These are the activations of a small neural network, seen along a few directions. Each row is one input.
Each table varies a few parts of the input and shows all the possible inputs, shuffled.
A made-up example of a description, with smaller parts first: one of 3 separate values, together with either a single point or one of 11 places along a line or (one of 6 places along a line, together with one of 8 places around a ring).
Shared parts are said once, and a part with two or three values counts as separate values.
In the rows, 128 means zero.

Rows:
row 1: [108 175 141 119 153 140  59  73 118 119 119]
row 2: [142 126 140  96  96  75 104 230 163 141 174]
row 3: [ 90 137 133 163  93 120  75  41 113 102 153]
row 4: [214 124 137 176 119 147 205  75 109  87  26]
row 5: [118  76 206 137 141 185 195 128 101  60  43]
row 6: [ 92  77 183 150 144 187 176 143  98 104  15]
row 7: [136 150 123 112 217 101 133 120 158 167 166]
row 8: [199  77 125 104 141 157 135 144 122 175 238]
row 9: [191 118 132 179 120 147 198  84 104 108  14]
row 10: [ 90 166  91 124  46 111 115 167 173 123 140]
row 11: [129 133 131 103 232  89 134 126 174 138 176]
row 12: [180 111 105 135 121 138 204  77  94 113   6]
row 13: [ 99  74 194 141 141 183 184 140  97  91  22]
row 14: [ 95 152 114 105  57 101 116 164 200 102 151]
row 15: [ 81 154  97 178 112 121  59  90 121 114 118]
row 16: [ 87 150 105 152 106  93  67  87 162 126 110]
row 17: [104 183 113 130 170 140  58  96 112 100 111]
row 18: [172 150 157 106 178 178 126  70 126 173 203]
row 19: [167  87  79 133 160 144 119 186 114 186 204]
row 20: [ 89 136 121 132 117  81  73  83 192 109 119]
row 21: [170  96  97  94 123 129 210  71  86 106   9]
row 22: [141 135 138 112  62  85 133 205 105 173 194]
row 23: [108 179 123 103 174 107  68  94 149 105 107]
row 24: [130 167 150 107 144 156  69  49 113  94 148]
row 25: [ 81 167  81 155  53 133 119 164 120 102 158]
row 26: [ 78 145 115 172  96 111  65  63 120 130 127]
row 27: [140 135 118 102  78  75 107 235 143 164 164]
row 28: [187 121 119 181 127 158 183  94  96 107   8]
row 29: [169  79  96 113 165 109 116 194 150 173 196]
row 30: [ 79  58 186  83 143 178 199 124 125 105  24]
row 31: [177  84 110 112 140 140 124 168 122 206 211]
row 32: [169  66 103 109 184  96 112 189 171 146 202]
row 33: [124 165 114 147 220 146 135 121 113 174 176]
row 34: [ 76 161 104 154  38 118 132 153 126 116 168]
row 35: [104 166 134  88 189  94  84  97 180  88 122]
row 36: [143 158 144 121 193 148 125  95 126 198 178]
row 37: [ 85  69 178 108 138 176 191 134 112 118  13]
row 38: [135 142 102 120  86 100 120 223  90 148 181]
row 39: [ 92 145 123 151  41 124 143 133 123  84 197]
row 40: [149 125 159 115  64  97 150 189  99 144 227]
- The inputs of row 27 and row 38 match in every part but one. If row 12 is changed in the same way as row 27 into row 38, which row does it become? => row 28
- What do these inputs look like to the network? => one of 5 places along a line, together with either one of 2 separate values or one of 6 places around a ring
- Change only the choice among 2 separate values in row 12. List by row number the other rows that result. => row 37
- List by row number the other rows that have the place on the line of 5 in common with row 20. => row 2, row 11, row 14, row 21, row 30, row 32, row 35

Rows:
row 41: [ 69 177 129 153  89 121  53  98 138 108 191]
row 42: [119 104 133 117 181 120 118 191 137 162 137]
row 43: [113 143 121 102  57  92 136 189 144 129 192]
row 44: [140 146 139 122 176 162 116  60 115 158 171]
row 45: [156 154 116 135 183 112 131  60 134 130  93]
row 46: [113 153 112 120 161 122  97  70 145  84  59]
row 47: [122 122 122 149  27 134 140 126  89 109  71]
row 48: [ 90  67 160 144 119 168 201 123 122  91  13]
row 49: [120 145  77 149  81  94  96 187 132 155 204]
row 50: [115 105 166  77 145 125 152 197 151 133 128]
row 51: [182 113 149 161 115 174 213 120  68 110  51]
row 52: [ 81 142 160 121 175 152  80  83 121 116 136]
row 53: [197 101  93 127 170 133 147 162 117 195 185]
row 54: [ 99 185  99 145  95  85  72  83 173  90 108]
row 55: [203  64 145  98 146 126 166 169 134 150 183]
- What do these inputs look like to the network? => one of 3 separate values, together with either a single point or one of 4 places along a line
- The inputs of row 50 and row 43 match in every part but the choice among 3 separate values. If row 48 is changed in the same way as row 50 into row 43, which row does it become? => row 47
- Change only the choice among 3 separate values in row 41. List by row number the other rows that result. => row 44, row 52
- Change only the choice among 3 separate values in row 54. List by row number the other rows that result. => row 45, row 46
